[ 0.29  2.44  0.50  0.47 -7.01  1.40 -0.56  1.47 -2.52 -0.75 -4.49]
The entry just right of 2.44: 0.50
What is the entry just left of -4.49?
Answer: -0.75
What is the entry just right of -0.56?
Answer: 1.47
The entry just left of 1.47 -> -0.56
What is the entry just right of -0.75?
Answer: -4.49

W =
[[ 0.238 -0.126  0.596 -0.320  0.440 -0.861 -0.190 -0.953 -0.890 -0.796
   0.600  0.013 -0.195 -0.513]
 [ 0.235  0.322 -0.228 -0.256 -0.006 -0.532  0.346 -0.051 -0.158 -0.309
  -0.346 -0.308  0.370 -0.521]
 [ 0.063  0.053 -0.299  0.144 -0.939  0.537 -0.552 -0.214 -0.342 -0.022
  -0.006  0.223 -0.452  0.413]
 [ 0.771  0.050  0.323  0.308  0.126 -1.399  0.115  0.116  0.117  0.270
  -0.204  0.175 -0.021 -0.536]
 [-0.109 -0.606  0.072 -0.413 -0.021 -0.049  0.093  0.109 -0.524  0.112
   0.009 -0.273  0.320 -0.310]
 [-0.576 -1.043 -1.162 -1.270 -0.148 -0.556  0.532  0.213 -2.998  0.694
   0.851 -0.122  0.814  0.305]
 [-1.909 -0.704 -1.176 -0.777  0.115  2.983 -0.118 -1.318 -1.081 -1.246
   0.079 -1.279  0.584  0.074]
 [ 0.011  1.328  0.334  0.856  0.528 -0.275 -0.035 -0.755  1.495 -1.176
   0.443  0.509 -1.033  0.289]
 [-1.124 -0.145 -0.742 -0.893 -0.137  1.868 -0.523 -0.968 -1.111 -1.331
   0.302 -0.955  0.361  0.365]
 [ 0.173  0.234  0.016 -0.293 -0.258 -0.274 -0.402 -0.061 -0.330 -0.388
   0.161 -0.102 -0.096  0.195]
 [ 0.019 -0.390  0.035  0.191  0.065 -0.124 -0.927 -0.533 -0.603 -0.103
   0.192 -0.135 -0.357  0.259]
 [-0.650  1.236 -2.232 -0.048 -0.692 -0.848 -0.599 -0.023 -1.146  0.881
  -1.050  0.081 -0.711  0.990]
 [-0.073 -0.094 -0.127  0.011 -0.048 -0.137 -0.332 -0.159 -0.217 -0.005
  -0.103 -0.107 -0.171  0.055]]
Which number is the 3rd smallest entry?
A: -1.909
The second largest entry is 1.868
The entry just left of -1.043: -0.576
The entry just left of -0.342 -> -0.214
Which number is the entry just left of -0.159?
A: -0.332
Which number is the maximum?
A: 2.983
Which number is the minimum?
A: -2.998
The entry just left of -0.022: -0.342
Which number is the 1st entry in reading order?
A: 0.238
Which number is the entry just left of the largest entry?
A: 0.115
The fifth entry in reading order: 0.440
Which number is the entry just right of -0.195?
A: -0.513
The entry just right of the largest entry -> -0.118

m =
[[ 1.76  0.70  1.21  0.79 -3.50 -4.39 -2.55 -3.59 -6.47 -1.97  1.77 -6.99]
 [ 3.07  3.21  0.84  0.96  3.09  3.94  2.33  5.13  5.57  1.69  1.14  6.06]
 [-4.01 -3.80 -1.30 -1.42  1.24  1.24  1.36 -0.91  4.71  1.38 -2.06
   3.37]]
Give the entry just left of -1.97.
A: -6.47
The entry just right of 1.69 -> 1.14
Give the third largest entry.
A: 5.13
The entry just left of the smallest entry -> 1.77
Give the third smallest entry.
A: -4.39
The entry just right of -1.30: -1.42
The first entry in reading order: 1.76
The entry just right of -4.01 is -3.80
The entry just left of -2.06: 1.38
Give the 3rd entry in reading order.
A: 1.21
The 4th entry in reading order -> 0.79

[[0.75, 0.74, 0.68, -1.62, 0.89, 0.81], [2.11, 2.11, 1.90, -2.93, 2.11, 2.10], [-0.07, -0.06, -0.27, -1.49, 0.21, 0.08], [-1.78, -1.75, -0.98, 3.78, -1.61, -1.66], [-1.92, -1.89, -1.62, 1.81, -1.57, -1.72], [-3.08, -3.06, -1.84, 6.53, -2.97, -3.00], [1.68, 1.65, 1.55, -2.38, 1.66, 1.64], [6.09, 6.05, 5.90, -5.27, 5.51, 5.77], [5.84, 5.81, 5.45, -5.88, 5.36, 5.57], [-1.66, -1.59, -0.68, 4.61, -1.52, -1.53], [-1.98, -1.93, -1.44, 2.83, -1.66, -1.78], [-1.47, -1.43, -0.33, 5.13, -1.46, -1.43], [-6.41, -6.40, -5.99, 4.89, -5.60, -5.99]]
The entry just right of -0.07: -0.06
What is the entry just right of the largest entry?
Answer: -2.97
The maximum is 6.53
What is the entry just left of -5.60?
Answer: 4.89
The smallest entry -> -6.41
The entry just left of 3.78: -0.98
What is the entry just right of -0.06?
Answer: -0.27
The entry just left of -0.68: -1.59
The entry just left of 1.81: -1.62
What is the entry just right of the smallest entry?
Answer: -6.40

2.14	0.60	3.15	0.95	2.21	-0.75	3.37	-0.68	-0.61	0.91	-0.32	-0.86	-0.02	-1.99	-3.70	3.03
0.26	0.02	-0.95	-1.81	-2.30	-0.84	0.54	0.95	-0.05	-3.29	0.55	-0.06	0.09	-0.67	5.67	-3.18
0.12	-4.39	1.25	2.85	-4.27	0.53	-1.54	1.22	-2.65	0.11	1.59	-0.83	0.67	0.19	-0.69	1.07
0.90	-0.18	2.94	1.39	3.32	-0.47	-1.06	-1.72	-1.26	1.64	-0.40	0.12	1.48	-2.97	-2.36	4.18
-1.97	-0.10	-2.92	-1.38	-1.23	0.50	-3.08	0.79	0.61	-1.21	0.24	1.01	0.05	0.56	5.21	-2.90
-1.47	-3.86	-1.03	2.11	-3.02	1.46	-4.47	0.39	-1.75	1.15	0.97	0.08	0.56	1.78	0.34	0.64
1.67	-2.52	1.53	0.78	-4.46	-0.38	1.86	1.60	-2.57	-2.74	1.53	-1.45	-0.61	-0.76	2.10	-1.40
-1.36	1.19	-0.11	-0.04	4.41	0.63	-4.36	-1.98	0.90	2.02	-1.14	1.37	1.86	-1.11	0.51	2.21
1.12	-3.95	1.46	2.77	-4.78	0.24	0.45	1.06	-3.01	-0.78	1.71	-1.40	0.06	-0.19	0.37	0.76
The entry directly above the largest entry -> -3.70
Which number is the entry in the bottom-left corner? 1.12
The entry in the top-left corner: 2.14
The largest entry is 5.67
Which number is the bottom entry of the column that holds the largest entry? 0.37
The entry directly above -2.74 -> 1.15
The bottom-right entry is 0.76
The entry just left of 1.07 is -0.69
The entry just right of the largest entry is -3.18
Which number is the entry just left of -1.21? 0.61
Which number is the largest entry in the last row? 2.77
Which number is the third-last entry, reading row by row? -0.19
Which number is the first entry on the diagonal from the top-right corner? 3.03
Which number is the entry just right of -4.36? -1.98
Which number is the fourth entry in reading order? 0.95
The entry directly below -0.38: 0.63
The second entry on the main diagonal is 0.02
The 5th-last entry, reading row by row: -1.40
Which number is the third entry on the main diagonal? 1.25
Which number is the smallest entry in the last row? -4.78
The entry directly below 2.02 is -0.78
Which number is the entry just left of -1.45? 1.53
Which number is the entry directly above 1.12? -1.36
The entry just right of 0.09 -> -0.67
The entry just right of -2.65: 0.11
Which number is the largest entry in the last column? 4.18
Which number is the entry directly above the smallest entry? 4.41
The entry just right of the smallest entry: 0.24
Which number is the smallest entry in the first column? -1.97
The third entry, reading row by row -> 3.15
